These are the activations of a small neural network, seen along a few directions. Each row is one input.
In each table, some parts of the input vary, and every possible input appears once, in random order.
Descriptions start from the smaller parts, as in this example, which fits no table here: one of 5 places around a ring, together with either a single point or one of 9 places around a ring or (one of 2 separate values, together with one of 6 places along a line).
Shared parts are said once, and a part with two or three values counts as separate values.
(in the rows, 128 means zero)

Other details of the inputs vary at random and push rows far along two fixed directions, the same in every table; ignore that.

A family of inputs:
R1: [126 131 138 119 108 164 113  96 103 123 121 155 112 123 136]
R2: [144 106 136 128 146 146 125 138 149 118 131 117 125 143 135]
R3: [110 136 149 110 109 153  95  97 100 140 118 142 121 127 125]
R4: [120 128 124 131 147 110 140 143 159 142 132  92 129 143 121]
R5: [120 148 143 111 108 135 110 111 113 145 126 134 130 134 128]
R6: [117 113 115 138 141 114 145 152 146 129 134 113 126 128 123]
R7: [126 133 129 115  98 159 104  97 110 111 121 156 123 129 121]
R8: [138 125 101 122 129  89 153 161 163 141 124 119 154 130 157]
R9: [126 129  93 136 133  88 155 158 154 146 129 110 141 122 134]
R10: [124 147 145 129 118 156 107  98  94 124 137 144 121 111 109]
R11: [101 146 128 124 115 133 124 100 115 144 122 128 115 125 119]
R12: [124 127 106 132 131  91 172 160 153 134 127 115 143 137 147]
R13: [102 138 137 122 113 156 113  81 106 132 112 140 117 137 123]
R14: [124 120 133 115 141 116 133 138 159 138 120 107 136 143 146]
R15: [114 137 139 145 114 149 112  90  98 123 120 144 107 109 116]
R16: [131 152 130 117 119 109 133 136 114 137 123 144 132 118 147]
R17: [121 135 124 117 106 131 120 119 107 131 124 142 123 109 109]
R18: [139 207 110 120  65  64 183 125 114 160 124 155 152 108 177]
R19: [138  80 138 131 163 148 101 150 153 107 132 101 124 136  91]
R20: [138 142 118 147 135  85 162 154 152 138 132 102 135 123 137]
R21: [120 135 122 126 102 158 114  92 104 110 119 150 120 133 112]
R22: [137  80 146 135 172 152 111 149 145 120 132 101 114 130 106]
R23: [126 140 144 135 114 127 122 112 104 136 123 140 122 104 121]
R24: [111 159 127 121 104 131 135  96 115 142 120 135 129 141 130]
R25: [137 131 115 123 125  96 161 163 160 133 136 121 149 139 152]
R26: [114 125 140 119 104 155 102 111  95 125 127 159 121 119 123]
R27: [121 133 129 129 111 154 117  87  98 117 130 154 115 137 119]
R28: [113 137 112 126 106 132 125 112 111 125 123 138 116 115 113]
R29: [137 129 124 138 152 116 147 142 148 118 125 117 133 146 136]
R30: [127 128 137 122 143 111 132 145 150 148 133  99 135 137 116]
R31: [139  85 136 143 169 160 121 137 152 106 128 101 117 154 117]
R32: [132 153 130 123 105 132 134 119 102 145 136 142 121 114 119]
R33: [129 144 147 121 116 154  98 105  95 121 126 158 120 125 124]
R34: [136 152 132 117 100 134 126 122 101 140 132 146 125 121 136]
R35: [132  94 139 148 181 149 110 140 154 103 132 103 112 144 105]
R36: [124 146 122 134 112 142 133 110 108 133 134 136 111 122 118]
R37: [131 136 135 117 110 140 120 122 102 137 126 144 120 117 137]
R38: [128 112 143 119 146 139 116 128 158 127 124 108 132 152 132]
R39: [122 155 134 125 115 126 130 114 100 137 133 140 128 102 127]
R40: [125 147 145 128 120 152 106 102  96 125 130 155 115 118 106]
R41: [120 140 132 126 106 135 126 122 107 135 138 147 127 119 109]
R42: [134  78 146 131 161 152 101 156 150 109 136 111 129 146 114]
R43: [119 132 130 130 112 164 123  91  97 123 118 149 109 127 126]
R44: [139  80 144 134 170 142 106 145 146 115 143 105 120 140  99]
R45: [132 155 141 135 105 121 129 113 104 139 129 142 127 108 120]
R46: [143 114 140 134 145 104 131 158 145 131 123 108 138 123 145]
R47: [130 136 122 121 104 137 107 120 109 136 128 149 138 124 126]
R48: [135 215  99 107  75  42 193 153 109 172 133 142 162  96 185]
R49: [145 110 150 137 145 131 111 142 137 120 127 115 132 130 130]
R50: [144 115 121 118 134 109 128 165 150 124 130 110 142 135 129]
R51: [130  87 139 143 181 150 117 135 152  99 118 110 119 149 122]
R52: [138 122 130 125 150 115 137 146 152 120 121 124 133 135 150]
R53: [135 114 105 139 142 115 142 147 157 127 126 112 146 145 130]
R54: [129 143 111 136 146  85 163 158 149 137 129 111 130 124 141]
R55: [128 144 147 123 114 158  99 102  93 119 133 148 126 118 127]
R56: [135 136 105 133 136  82 163 156 149 140 145 108 132 133 133]
R57: [138 102 145 137 149 133 120 133 149 114 118 117 128 130 142]
R58: [117 132 128 119 104 139 127 114 116 125 125 155 128 125 140]
R59: [121 127 128 113 100 157 105  97 108 113 116 157 120 122 126]
R60: [147 144 120 124 139  90 159 159 159 130 129 120 145 138 158]
R61: [151 193  88 106  89  13 208 187 142 178 145 124 167 120 182]
R62: [127  73 122 143 167 153 109 136 156 108 118 108 130 147 115]
R63: [120 125 128 120 105 154  92 106  97 131 121 158 128 117 122]
R64: [126 148 126 140 112 112 149 113 118 131 114 136 130 121 146]
R65: [145 112 124 123 143 110 140 149 156 123 138 117 136 145 144]
R66: [137  78 133 140 167 150  97 148 154 119 134 105 131 137  94]
R67: [124  99 123 137 154 127 125 134 139 120 136 112 113 132 116]
R68: [125 131 125 123 102 161 100  94 111 122 123 160 131 129 125]
R69: [127 155 129 124 122 107 141 132 114 142 127 141 128 111 129]
R70: [112 133 129 133 105 161 120  94 102 116 127 156 120 136 116]
R71: [123 141 112 125 114 109 151 117 117 133 127 140 128 130 142]
R72: [115 138 120 128 103 154 109  97 103 116 127 145 111 121 100]
R73: [122 139 142 123 116 160 109  91 103 114 124 152 123 117 140]
R74: [140 123 130 148 143 114 146 137 148 121 122 109 135 139 137]
R75: [116 149 133 138 118 157 113  91  98 117 135 141 114 116 113]
R76: [124 117 115 140 142 112 148 156 153 127 141 108 130 136 119]
R77: [133  74 143 132 173 140 106 145 144 116 138 106 117 133 103]
R78: [128 143 111 138 145  89 164 155 147 135 136 101 136 117 144]
R79: [139 146 113 136 141  95 168 150 150 128 133 105 147 136 151]
R80: [126 140 124 114 103 125 131 107 110 131 128 155 125 124 146]
R81: [142  89 148 136 174 158 106 136 159  96 133 104 130 144 130]
R82: [122 149 114 131 113 119 150 124 115 143 130 131 115 115 132]
R83: [141 125 118 116 134  80 150 168 143 143 136 116 142 128 152]
R84: [128  74 127 135 165 152 113 138 156  96 116 103 122 147 111]
R85: [131  74 132 137 168 147  99 148 151 121 128 107 129 129 100]
R86: [114 133 132 124 109 134 126 122 106 136 133 148 124 112 114]
R87: [118 141 108 136 108 136 120 109 114 134 131 142 126 122 111]
R88: [121 122 136 120 146 109 132 145 148 150 127 100 132 130 121]
R89: [130 141 117 109 101 109 130 139 117 135 122 139 136 116 137]
R90: [129  87 139 145 179 154 118 132 150  98 125 100 125 142 125]
Description of these inputs: one of 2 separate values, together with one of 5 places around a ring, together with either a single point or one of 8 places along a line.
Changing only the choice among 2 separate values turns R82 into R36. The same change can be made to R54. Which row results?
Answer: R35
Changing only the choice among 2 separate values turns R86 into R41. The same change can be made to R26. Which row results?
Answer: R42
Changing only the choice among 2 separate values turns R44 into R77. The same change can be made to R4. Which row results?
Answer: R11
Change only the choice among 2 separate values in R16. List by row number the other rows that result.
Answer: R33
Change only the choice among 2 separate values in R64. List by row number the other rows that result.
Answer: R74
Change only the place on the ring of 5 in R88. List by row number the other rows that result.
Answer: R3, R11, R13, R14

A family of inputs:
R91: [143  83 117 147 188 102 135 193 186 117 139  71 139 135  98]
R92: [113 106 160 125 121 191  60  83  82 132 132 144 106 112  72]
R93: [148  52 134 138 186 130 125 181 194  93 116  87 137 152 146]
R94: [ 81 117 140 145 128 204  84  60  94 110 122 145  90 131  73]
R95: [104 161 114 142  85 150 128  82  84 136 138 159 103 119  98]
R96: [160 182  66 118 104  13 240 197 184 166 134 102 175 140 209]
R97: [155  59 155 120 186 130 105 189 194 118 128  83 153 157 142]
R98: [142 110 113 120 165  69 162 200 167 147 146  81 140 124 117]
R99: [102 100 140 146 125 193  78  78  83 110 126 155  93 112  78]
R100: [106 240  89 102  33  66 196  91  94 167 111 184 152 123 189]
R101: [143  82 154 162 216 119 129 174 176 115 137  58 114 135 107]
R102: [130 231 103  79  30  65 180 118  76 172 127 194 155 101 186]
R103: [131 106 149 121 117 206  58  69  92  89 117 168 118 132 117]
R104: [133 163 158 126 109 155 112  77  87 120 120 161 118 119 159]
Changing only one part turns R104 into R101. The same change can be made to R103. Which row results?
Answer: R91
What is each input in this table made of?
Answer: one of 2 separate values, together with either a single point or one of 6 places along a line
Start at R94 and move only the place on the line of 6, one step at a time. The first step leads to R95. Which rows follow, in order?
Answer: R99, R91, R98, R92

A family of inputs:
R105: [121 123 120 138 139 120 137 134 138 134 127 110 126 128 118]
R106: [110 135 138 139 116 170 100  81  90 118 131 150 106 122  97]
R107: [123 132 141 126 110 176  95  80  99 106 120 160 115 131 123]
R108: [128 124 125 131 139 119 128 143 133 136 132 112 129 124 115]
R109: [127 125 132 132 140 117 132 143 133 134 134 111 123 123 117]
R110: [121 123 142 114 107 175  88  88  94 116 123 163 117 128 124]
R111: [127 238  77 117  61  18 228 151 113 185 138 140 153 100 169]
R112: [137 122 136 122 138 122 125 139 140 125 128 124 139 136 145]
R113: [130 125 130 135 140 120 137 141 133 131 136 112 123 125 116]
R114: [127 124 131 135 139 116 129 141 135 136 135 113 128 125 117]
R115: [140 121 134 122 133 122 125 139 143 125 124 123 136 134 143]
R116: [122 129 153 122 110 173  87  85  95 116 122 161 118 128 127]
R117: [114 124 140 123 108 175  97  79  99 112 114 162 116 134 123]
R118: [139 115 126 121 130 126 130 141 141 124 129 126 136 138 141]
R119: [128 119 125 133 142 116 130 145 131 132 132 118 126 116 118]
R120: [137 122 138 121 136 123 128 141 139 124 125 122 133 135 145]
R121: [124 122 125 130 135 120 129 144 137 135 133 114 128 123 114]
R122: [128 125 131 134 141 119 131 142 135 138 134 114 124 123 117]
R123: [118 122 119 135 138 122 138 135 141 132 129 112 126 128 117]
R124: [127 126 131 130 142 118 132 142 132 133 135 112 124 123 117]
R125: [129 124 128 132 137 117 129 141 137 134 132 113 126 122 114]
R126: [124 123 116 137 138 119 138 138 137 128 133 117 125 132 111]
R127: [126 233  98 104  27  72 181 102  70 168 123 193 149  92 180]
R128: [130 125 129 137 139 119 134 139 134 133 138 114 129 126 116]
R129: [119 120 118 136 138 119 138 135 139 132 128 114 125 131 114]
R130: [139 123 136 121 140 124 127 140 140 127 126 124 136 134 145]
R131: [114 235  88 108  27  69 185 103  68 182 136 181 138  89 147]
R132: [113 135 135 136 114 170  99  82  92 116 128 150 104 119  95]
R133: [138 117 128 123 131 124 130 141 142 123 126 128 139 139 139]
R134: [134 122 123 126 134 128 133 137 145 118 126 125 137 140 142]
R135: [123 125 117 137 138 122 137 139 139 128 134 114 126 128 113]
R136: [127 122 123 133 135 122 134 143 137 132 135 115 129 124 113]
R137: [138 120 132 122 133 124 124 141 141 127 123 122 138 136 144]
R138: [120 125 135 123 107 178  96  82  97 109 123 163 113 134 123]
R139: [141 122 135 126 137 127 132 139 141 125 127 125 135 136 144]
R140: [122 126 125 139 144 121 140 133 138 135 129 111 122 128 119]
R141: [131 125 129 137 141 121 136 141 134 135 136 114 125 125 116]
R142: [140 122 136 124 136 125 133 139 139 121 127 122 134 136 144]
R143: [138 122 137 123 137 124 127 140 141 128 125 124 134 135 145]
R144: [132 120 126 127 135 126 133 132 144 124 119 120 136 140 146]
R145: [132 116 126 130 138 124 135 134 141 119 118 125 133 132 149]
R146: [143 121 132 124 133 125 129 138 143 121 126 124 137 135 141]
R147: [138 119 129 122 131 127 130 141 143 122 127 125 139 136 141]
R148: [128 119 126 136 139 116 130 145 132 133 131 117 125 116 119]
R149: [105 132 141 137 116 169 100  78  92 122 126 148 106 121 100]
R150: [111 126 136 125 111 169  92  90  88 126 131 152 107 116  95]
R151: [109 128 129 133 111 172 100  84  91 119 131 152 103 122  94]
R152: [125 120 124 131 135 117 130 144 136 136 132 117 127 127 112]
R153: [141 120 130 125 133 126 129 140 140 124 125 123 139 137 142]
R154: [140 122 133 119 136 123 124 139 142 123 125 124 138 134 143]
R155: [112 132 146 130 116 167  91  86  88 125 131 150 110 116  98]
R156: [130 125 126 130 140 117 129 141 136 133 133 113 127 122 114]
R157: [134 120 122 127 134 125 134 136 144 118 125 127 136 143 139]
R158: [125 121 123 129 138 117 130 144 135 135 133 117 129 126 112]
R159: [135 119 131 120 131 125 125 143 144 125 125 124 138 135 143]
R160: [121 133 146 126 113 177  99  81  95 106 121 159 111 132 125]
R161: [131 119 124 138 139 118 135 144 132 129 133 118 126 117 117]
R162: [120 118 115 134 137 120 138 135 139 134 131 113 123 129 116]
R163: [115 130 139 134 111 172  95  88  88 123 128 149 109 117  95]
R164: [126 126 118 139 139 121 136 137 136 129 133 112 126 129 114]
R165: [120 125 145 116 108 173  88  88  95 114 120 165 119 129 121]
R166: [121 119 120 141 141 118 139 136 135 129 127 115 123 120 121]
R167: [121 126 126 137 142 119 141 133 136 131 129 109 120 128 119]
R168: [137 119 124 131 138 124 134 138 140 115 124 128 133 133 146]
R169: [127 122 118 142 142 119 138 140 134 125 132 117 123 121 117]
R170: [136 125 129 130 138 125 133 133 143 119 128 124 136 141 144]
R171: [134 121 128 126 136 124 133 130 146 121 119 121 134 138 145]
R172: [126 118 122 129 134 118 130 144 135 137 135 115 125 125 114]
R173: [129 119 125 125 134 127 134 133 147 122 120 122 136 139 145]
R174: [137 126 129 130 140 127 135 135 142 121 126 124 132 140 144]
R175: [125 123 124 128 138 120 129 144 136 134 134 114 130 123 114]
R176: [138 116 131 123 138 122 126 143 137 122 124 128 137 127 147]
R177: [131 122 131 129 138 124 134 130 144 123 123 121 136 140 147]
R178: [128 120 122 134 135 119 134 143 135 133 134 117 128 128 111]
R179: [120 124 146 118 105 173  88  88  96 115 119 164 118 130 121]
R180: [140 121 135 127 135 124 130 137 141 123 129 124 139 137 144]
R181: [138 123 137 119 139 123 128 140 138 123 126 122 134 134 145]
R182: [127 123 126 133 137 118 128 143 134 137 131 112 128 124 115]
R183: [138 115 132 125 135 122 126 144 138 123 123 128 135 127 147]
R184: [132 123 131 128 140 126 136 131 144 125 121 122 132 139 147]
R185: [123 237  99  96  28  73 174 101  72 174 122 188 152  98 178]
R186: [128 126 130 131 144 119 131 142 134 137 135 114 126 123 117]
R187: [135 120 130 117 134 125 125 142 143 124 126 125 140 134 143]
R188: [127 129 123 140 144 121 139 136 136 130 135 114 122 129 116]
R189: [123 125 121 137 140 119 137 132 140 131 128 110 124 127 116]
R190: [137 123 124 129 135 127 132 135 142 119 124 123 136 141 143]
R191: [131 122 132 126 138 125 137 131 142 121 121 119 131 139 147]
R192: [117 131 141 133 111 170  95  86  91 121 129 150 107 116  94]
R193: [130 115 122 124 133 126 134 133 145 124 123 123 133 141 144]
R194: [136 115 128 119 130 124 126 142 142 127 127 126 135 137 142]
What is each input in this table made of?
Answer: one of 2 separate values, together with one of 5 places along a line, together with either a single point or one of 8 places along a line
Changing only the place on the line of 5 turns R152 into R158. The same change can be made to R137. Which row results?
Answer: R185
Changing only the place on the line of 5 turns R109 into R113. The same change can be made to R121. Which row results?
Answer: R136
Changing only the place on the line of 5 turns R162 into R131. The same change can be made to R191. Which row results?
Answer: R142
Change only the place on the line of 5 in R147. List by row number the other rows that result.
Answer: R134, R159, R173, R187
Change only the place on the line of 8 in R134. List by row number the other rows that result.
Answer: R107, R138, R157, R160, R170, R174, R190
Start at R167 and move only the place on the line of 8, one step at a time. The first step leads to R140. Which rows follow, in order?
Answer: R149, R189, R105, R123, R129, R162
List by row number the other rows that have the place on the line of 5 and the choice among 2 separate values in common with R151.
Answer: R106, R111, R126, R132, R135, R164, R169, R188
Change only the choice among 2 separate values in R186. List by row number the other rows that result.
Answer: R130

A family of inputs:
R195: [123 172 131 128  90 125 142  95  90 136 121 158 121 108 145]
R196: [148 131 128 120 154  66 165 189 179 153 134  85 156 141 158]
R197: [ 88  90 149 168 151 212  56  73  86 115 138 119  75 107  11]
R198: [143  51 144 127 195 147  94 172 182 104 127  84 134 151 119]
R199: [135  98 123 134 172 108 150 164 188 127 127  80 141 161 142]
R200: [144  72 116 135 170 111 140 180 185 113 126  92 141 149 135]
R201: [155  95 134 147 187 112 146 176 178 106 135  83 134 143 137]
R202: [113 109 173 130 136 208  69  66 100 104 119 141  98 140 102]
R203: [114 205  91 101  48  82 167 107  94 160 120 175 147 111 161]
R204: [127 160 121 112  75 123 129 110  90 143 125 168 132 106 143]
R205: [145  57 133 154 202 152 118 160 182  86 132  86 125 159 119]
R206: [146  82 133 119 171 112 126 183 186 130 132  81 146 154 135]
R207: [128 203 119 114  61  85 161 112  80 163 127 173 140  95 162]
R208: [122 202 122 106  70  91 150 109  86 161 125 167 141 101 159]
R209: [124 121 127 127 106 172  99  92  98 103 126 166 117 130 114]
R210: [111 177 112 119  85 121 145  91  98 140 118 161 130 120 148]
R211: [114 124 135 137 114 173 107  81  98 111 118 156 110 127 123]
R212: [ 85  83 149 156 156 212  62  80  78 114 148 125  62 108  15]
R213: [160 132 117 131 155  62 173 197 170 137 141  97 156 129 159]
R214: [129  93 154 128 126 209  59  88  92  92 128 162 107 126  98]
R215: [142 151  88 110 120  38 198 192 185 163 130  96 168 146 170]
R216: [118 208 118 113  72  94 161  99  90 154 120 161 134 105 161]
What is each input in this table made of?
Answer: either one of 2 separate values or (one of 4 places along a line, together with one of 5 places around a ring)
Start at R214 and move only the place on the ring of 5, one step at a time. The first step leads to R209. Which rows follow, in order?
Answer: R205, R201, R213
